A small network was shown many inputs. Here are its activations along a few directions, one row for each input.
Each table varies a few parts of the input and shows all the possible inputs, shuffled.
Descriptions start from the smaller parts, as in this example, which fits no table here: one of 3 separate values, together with either a single point or one of 9 places along a line or (one of 5 places around a ring, together with one of 6 places along a line).
Shared parts are said once, and a part with two or three values counts as separate values.
(in the rows, 128 means zero)

Other details of the inputs vary at random and push rows far along two fixed directions, the same in every table; ignore that.

Rows:
x1: [103 114 177  66  66 179 140 130  70  80  17 124  75  77  57]
x2: [ 60 165 123  86 194 118  85 120 128   7 164 121 137 166 114]
x3: [127 101  72 197  99  75 150 141 187 188 191 160 162 138 141]
x4: [139 161 122 199 187 123 110 154 120 158 204 133 162 193 194]
x5: [137  96  55 135 153  98 104 125 176 190 165 117 172 122 210]
x6: [  9  96  55  79 107 100 103 116 145  71 128 136 132 116  91]
x7: [ 12 107  66  91  87  94 123 113 155  65 146 133 130 126  77]
x8: [144 120  71 154 133  85 135 125 189 186 190 124 180 135 166]
x9: [226 141 188 132  97 192 149 132  91 207  78 114 112  92 156]
x10: [244 128 179 176 188  91 160 115  88 197  93 112  93 105 111]
x11: [128 131  77 142 124 166  97 137 135 179 186 125 174 146 237]
x12: [135 175 234  63  62 182 162 110 118  61  59 128  91 102  58]
x13: [145 164 107 202 183 134  98 157 125 149 194 125 150 196 205]
x14: [252 117 183 110 122 174 129 131 102 197  82  99 115  71 171]
x15: [222 105 149 209 157 104 150 126  76 206  67 128  53 114 110]
x16: [137 142 176  74 167 108 134  90  85  48  48 103  53 108  49]
x17: [123 120  86 227 168 120 108 170 117 165 176 147 128 199 180]
x18: [250 128 190 119 123 168 139 132 115 201  92 113 125  74 144]
x19: [207 115 182 180  62 166 178 151  95 205  66 126 100  89 114]
x20: [104  83 152  53  77 134 132  98  76  95   4 105  57  60  61]
x21: [ 13 130 110 122 159 119 110 137 107  34 147 148 112 192  90]
x22: [ 16 115  82 114 175  77 111 102 120  51 145 150 101 162  68]
x23: [ 14 132 113 107  74 134 139 139 170  40 153 165 147 154  89]
x24: [128 157 100 165 106 159 129 138 164 178 207 133 179 160 195]
x25: [ 56 163 135  82 200 109  97 116 124  15 174 125 151 164 102]
x26: [162 147 125 157 130 119 129 141 202 159 216 154 208 152 171]
x27: [108  87  56 177 111 147 110 159 125 188 159 141 168 143 215]
x28: [ 55 154 117  49 118 143 108 110 173  40 175 126 168 140 106]
x29: [137 121 171  29 110 126 139 100 113  80  24  99  84  59  52]
x30: [248 129 188 146  99  97 182 123 151 203  90 125 120  83 105]
Description of these inputs: one of 5 places around a ring, together with either one of 2 separate values or one of 4 places along a line.
Changing only the place on the ring of 5 turns x27 into x5. The same change can be made to x1. Which row results? -> x29
Change only the choice among 2 separate values in x4. List by row number the other rows that result. -> x13
List by row number the other rows that have the place on the ring of 5 in common with x3. -> x6, x7, x15, x20, x22
Change only the place on the ring of 5 in x30. List by row number the other rows that result. -> x3, x12, x23, x26

Rows:
x31: [181 131 146 145 144 128 133 132 114 162 111 119 115 121 141]
x32: [100 125  88 122 128 124 115 131 157 129 168 131 159 141 162]
x33: [178 136 156 161 132 125 146 131 118 159 120 126 113 132 129]
x34: [ 64 130  87 113 124 132 113 129 144 103 164 133 158 147 145]
x35: [172 128 148 138 111 132 144 130 128 168 119 129 132 106 128]
x36: [ 63 129  82 105 127 131 106 120 153  94 168 133 153 147 148]
x37: [117 124 142 107 108 149 129 131 117 109 103 131 121 119 118]
x38: [111 130 149 110 134 140 121 128 103  87 106 129 107 135 104]
x39: [121 136 149  99 141 124 131 115 125  92 111 124 114 124  95]
x40: [173 121 146 130 115 132 136 131 128 161 114 120 132 104 138]
x41: [113 131  93 152 118 121 125 136 165 147 174 139 162 150 159]
x42: [142 132 147 112 142 125 125 123 117 107 108 118 117 120 112]
x43: [175 123 149 133 114 131 142 127 135 170 117 125 132 106 132]
x44: [122 137 151 124 131 134 129 131 111 100 112 127 106 133 105]
x45: [110 103 115 112 102 119 136 121 124 125  97 127 106 105  95]
x46: [114 137 147 114 136 138 125 125 100 102 109 119 110 130 107]
x47: [134 138 145 117 140 135 121 119 107 114 109 120 105 126 117]
x48: [ 66 130  89 122 119 129 112 136 158  98 167 141 157 150 141]
x49: [135 138 152 118 138 125 137 121 117 106 117 126 115 122  99]
x50: [170 100  80 225 155  87 134 145 138 228 165 141 147 143 183]
What do these inputs look like to the network? -> one of 2 separate values, together with either a single point or one of 9 places around a ring
Changing only the choice among 2 separate values turns x47 into x36. The same change can be made to x46. Which row results? -> x34

Rows:
x51: [ 61 137  79 145 153 140  94 141 127 103 179 136 148 181 171]
x52: [238 110 187 147  96 131 170 120  92 204  35 109  68  68  99]
x53: [151 128 105 159 125 123 132 132 156 184 169 133 161 132 171]
x54: [ 81 145  82 142 167 108 107 126 156 109 203 137 165 174 158]
x55: [159 119  91 198 165  90 126 134 138 187 165 132 134 153 167]
x56: [183 131 128 187 149 123 131 147 139 184 160 136 146 147 172]
x57: [ 39 153 125  72 141 128 111 112 127  25 140 128 122 152  84]
x58: [170 120 116 156 117 134 130 143 151 186 152 131 158 122 175]
x59: [188 113 200 126 122 136 155 126  64 138  34 117  63  86  70]
x60: [171 118 113 152 124 133 127 138 146 188 154 128 162 119 175]
x61: [ 45 116 131  48  95 128 127 107 116  37  75 126  97 104  54]
x62: [ 72 107 125  80  99 130 129 117 116  78  90 131 110 105  79]
x63: [245 124 202 125 101 154 161 125  94 195  51 108  94  66 113]
x64: [ 39 134 121  59  96 140 118 119 146  37 124 132 133 131  89]
x65: [ 74 126  83 119 117 122 112 133 175 108 181 142 171 150 155]
x66: [181 135 129 196 150 122 137 145 129 192 162 136 146 146 165]
x67: [ 14 144  87  76 155 120  89 124 156  19 180 137 156 171 123]
x68: [104 116  86 168 159  98 117 138 135 139 167 140 143 156 146]
x69: [194 137 209  99 130 152 142 120  79 117  52 108  83  90  87]
x70: [ 47 119 131  46  97 123 126 103 122  34  73 124  90 106  51]
x71: [185 141 212 115 114 152 152 128  81 115  49 115  76 100  77]
x72: [104 138  97 133 169 114 106 128 147 116 182 132 160 157 155]
x73: [ 76 125  83 130 112 151 108 138 135 124 157 134 147 151 168]
x74: [183 113 110 205 157 100 135 141 127 204 145 134 127 140 160]
x75: [166 128 115 167 116 132 137 136 146 195 159 131 154 127 165]
x76: [146 123 102 170 116 126 134 141 156 185 172 140 166 134 172]
x77: [163 134 177  86 100 145 145 112 114 123  72 111 101  90  95]
x78: [105 149 159  76 143 130 124 109 115  60 102 116 104 128  87]
What do these inputs look like to the network? -> one of 2 separate values, together with either a single point or one of 4 places along a line or one of 9 places around a ring
Changing only the choice among 2 separate values turns x71 into x64. The same change can be made to x66. Which row results? -> x76
